Each row below holds a small network's activations on one input, seen along a few directions.
In each table, some parts of the input vary, and every possible input appears once, in random order.
Descriptions start from the smaller parts, as in this example, which fits no table here: one of 4 places along a line, together with either a single point or one of 9 places around a ring or (one of 2 separate values, together with one of 5 places around a ring).
Shared parts are said once, and a part with two or three values counts as separate values.
In the rows, zero is written as 100.

Other details of the inputs shift rows strongly along three fixed directions, in all tables alike. That doesn't count.

A family of inputs:
R1: [132,150,113,140,134,89,111,11,150,145,108,50,104,46]
R2: [98,84,101,112,105,99,99,107,66,110,95,104,118,99]
R3: [95,79,96,100,99,101,105,126,72,98,113,108,112,106]
R4: [126,31,136,164,55,125,78,70,109,111,155,48,127,146]
R5: [93,33,109,121,60,117,96,146,38,76,104,136,117,140]
R6: [112,88,116,135,89,100,81,48,139,114,151,35,108,103]
R7: [111,142,89,103,137,105,140,77,81,97,60,135,104,57]
R8: [93,101,109,111,104,68,94,93,128,123,109,77,80,76]
R9: [53,87,100,55,67,65,56,151,164,80,119,87,47,128]
R10: [99,151,74,87,137,108,134,92,54,82,61,149,110,54]
R11: [72,112,94,81,108,58,92,100,153,103,118,67,58,69]
R12: [157,112,95,98,112,157,128,78,46,81,72,163,153,130]
R13: [175,36,129,156,81,159,107,56,96,127,157,33,154,143]
R14: [119,131,88,101,132,119,147,88,69,92,51,140,106,64]
R15: [134,130,98,135,122,129,126,60,60,114,68,115,130,70]
R16: [99,29,103,108,73,110,96,158,29,93,100,127,123,139]
R17: [79,145,80,61,114,96,100,119,86,70,65,162,97,98]
R18: [54,151,89,39,107,56,84,121,160,90,84,114,46,91]
R19: [52,103,79,64,111,63,103,164,80,95,65,126,68,74]
R20: [82,81,105,84,61,110,69,130,83,76,105,128,105,159]
R21: [72,66,101,90,72,80,88,165,91,95,91,105,68,99]
R22: [73,48,115,104,64,60,62,111,154,107,167,42,72,119]
R23: [47,136,80,34,100,66,89,154,101,71,66,162,64,107]
R24: [98,51,100,98,71,106,96,133,87,85,119,87,93,121]
R25: [137,139,107,123,142,102,119,25,153,146,100,30,103,56]
R26: [188,172,93,112,147,182,157,13,37,97,47,164,178,103]
R27: [91,125,87,89,121,82,121,117,88,105,61,124,79,58]
R28: [76,55,93,86,83,96,95,163,72,89,111,110,95,116]
R29: [98,129,105,115,129,84,98,54,144,127,130,48,100,68]
R30: [135,68,107,89,68,150,102,112,67,84,94,128,127,166]
R31: [40,158,84,56,107,58,65,115,156,82,89,111,55,82]
R32: [116,17,112,120,54,136,106,145,48,81,101,117,117,148]
R33: [130,72,129,109,73,103,68,62,179,113,160,41,101,149]
R34: [69,150,85,98,136,72,97,83,117,118,77,82,83,50]
R35: [95,135,101,121,124,89,93,54,142,124,127,44,100,69]
Description of these inputs: one of 5 places along a line, together with either one of 2 separate values or one of 5 places around a ring.
Changing only the place on the line of 5 turns R13 into R3. The same change can be made to R25. Which row results?
Answer: R16
Which other rows agree with R27 in the place on the line of 5? List them by row number.
Answer: R11, R14, R18, R19, R28, R33
Start at R4 and move only the place on the ring of 5, one step at a time. The first step leads to R6. Which rows follow, in order?
Answer: R35, R34, R15
Which other rows does R26 become when the choice among 2 separate values takes its other values? List them by row number.
Answer: R17
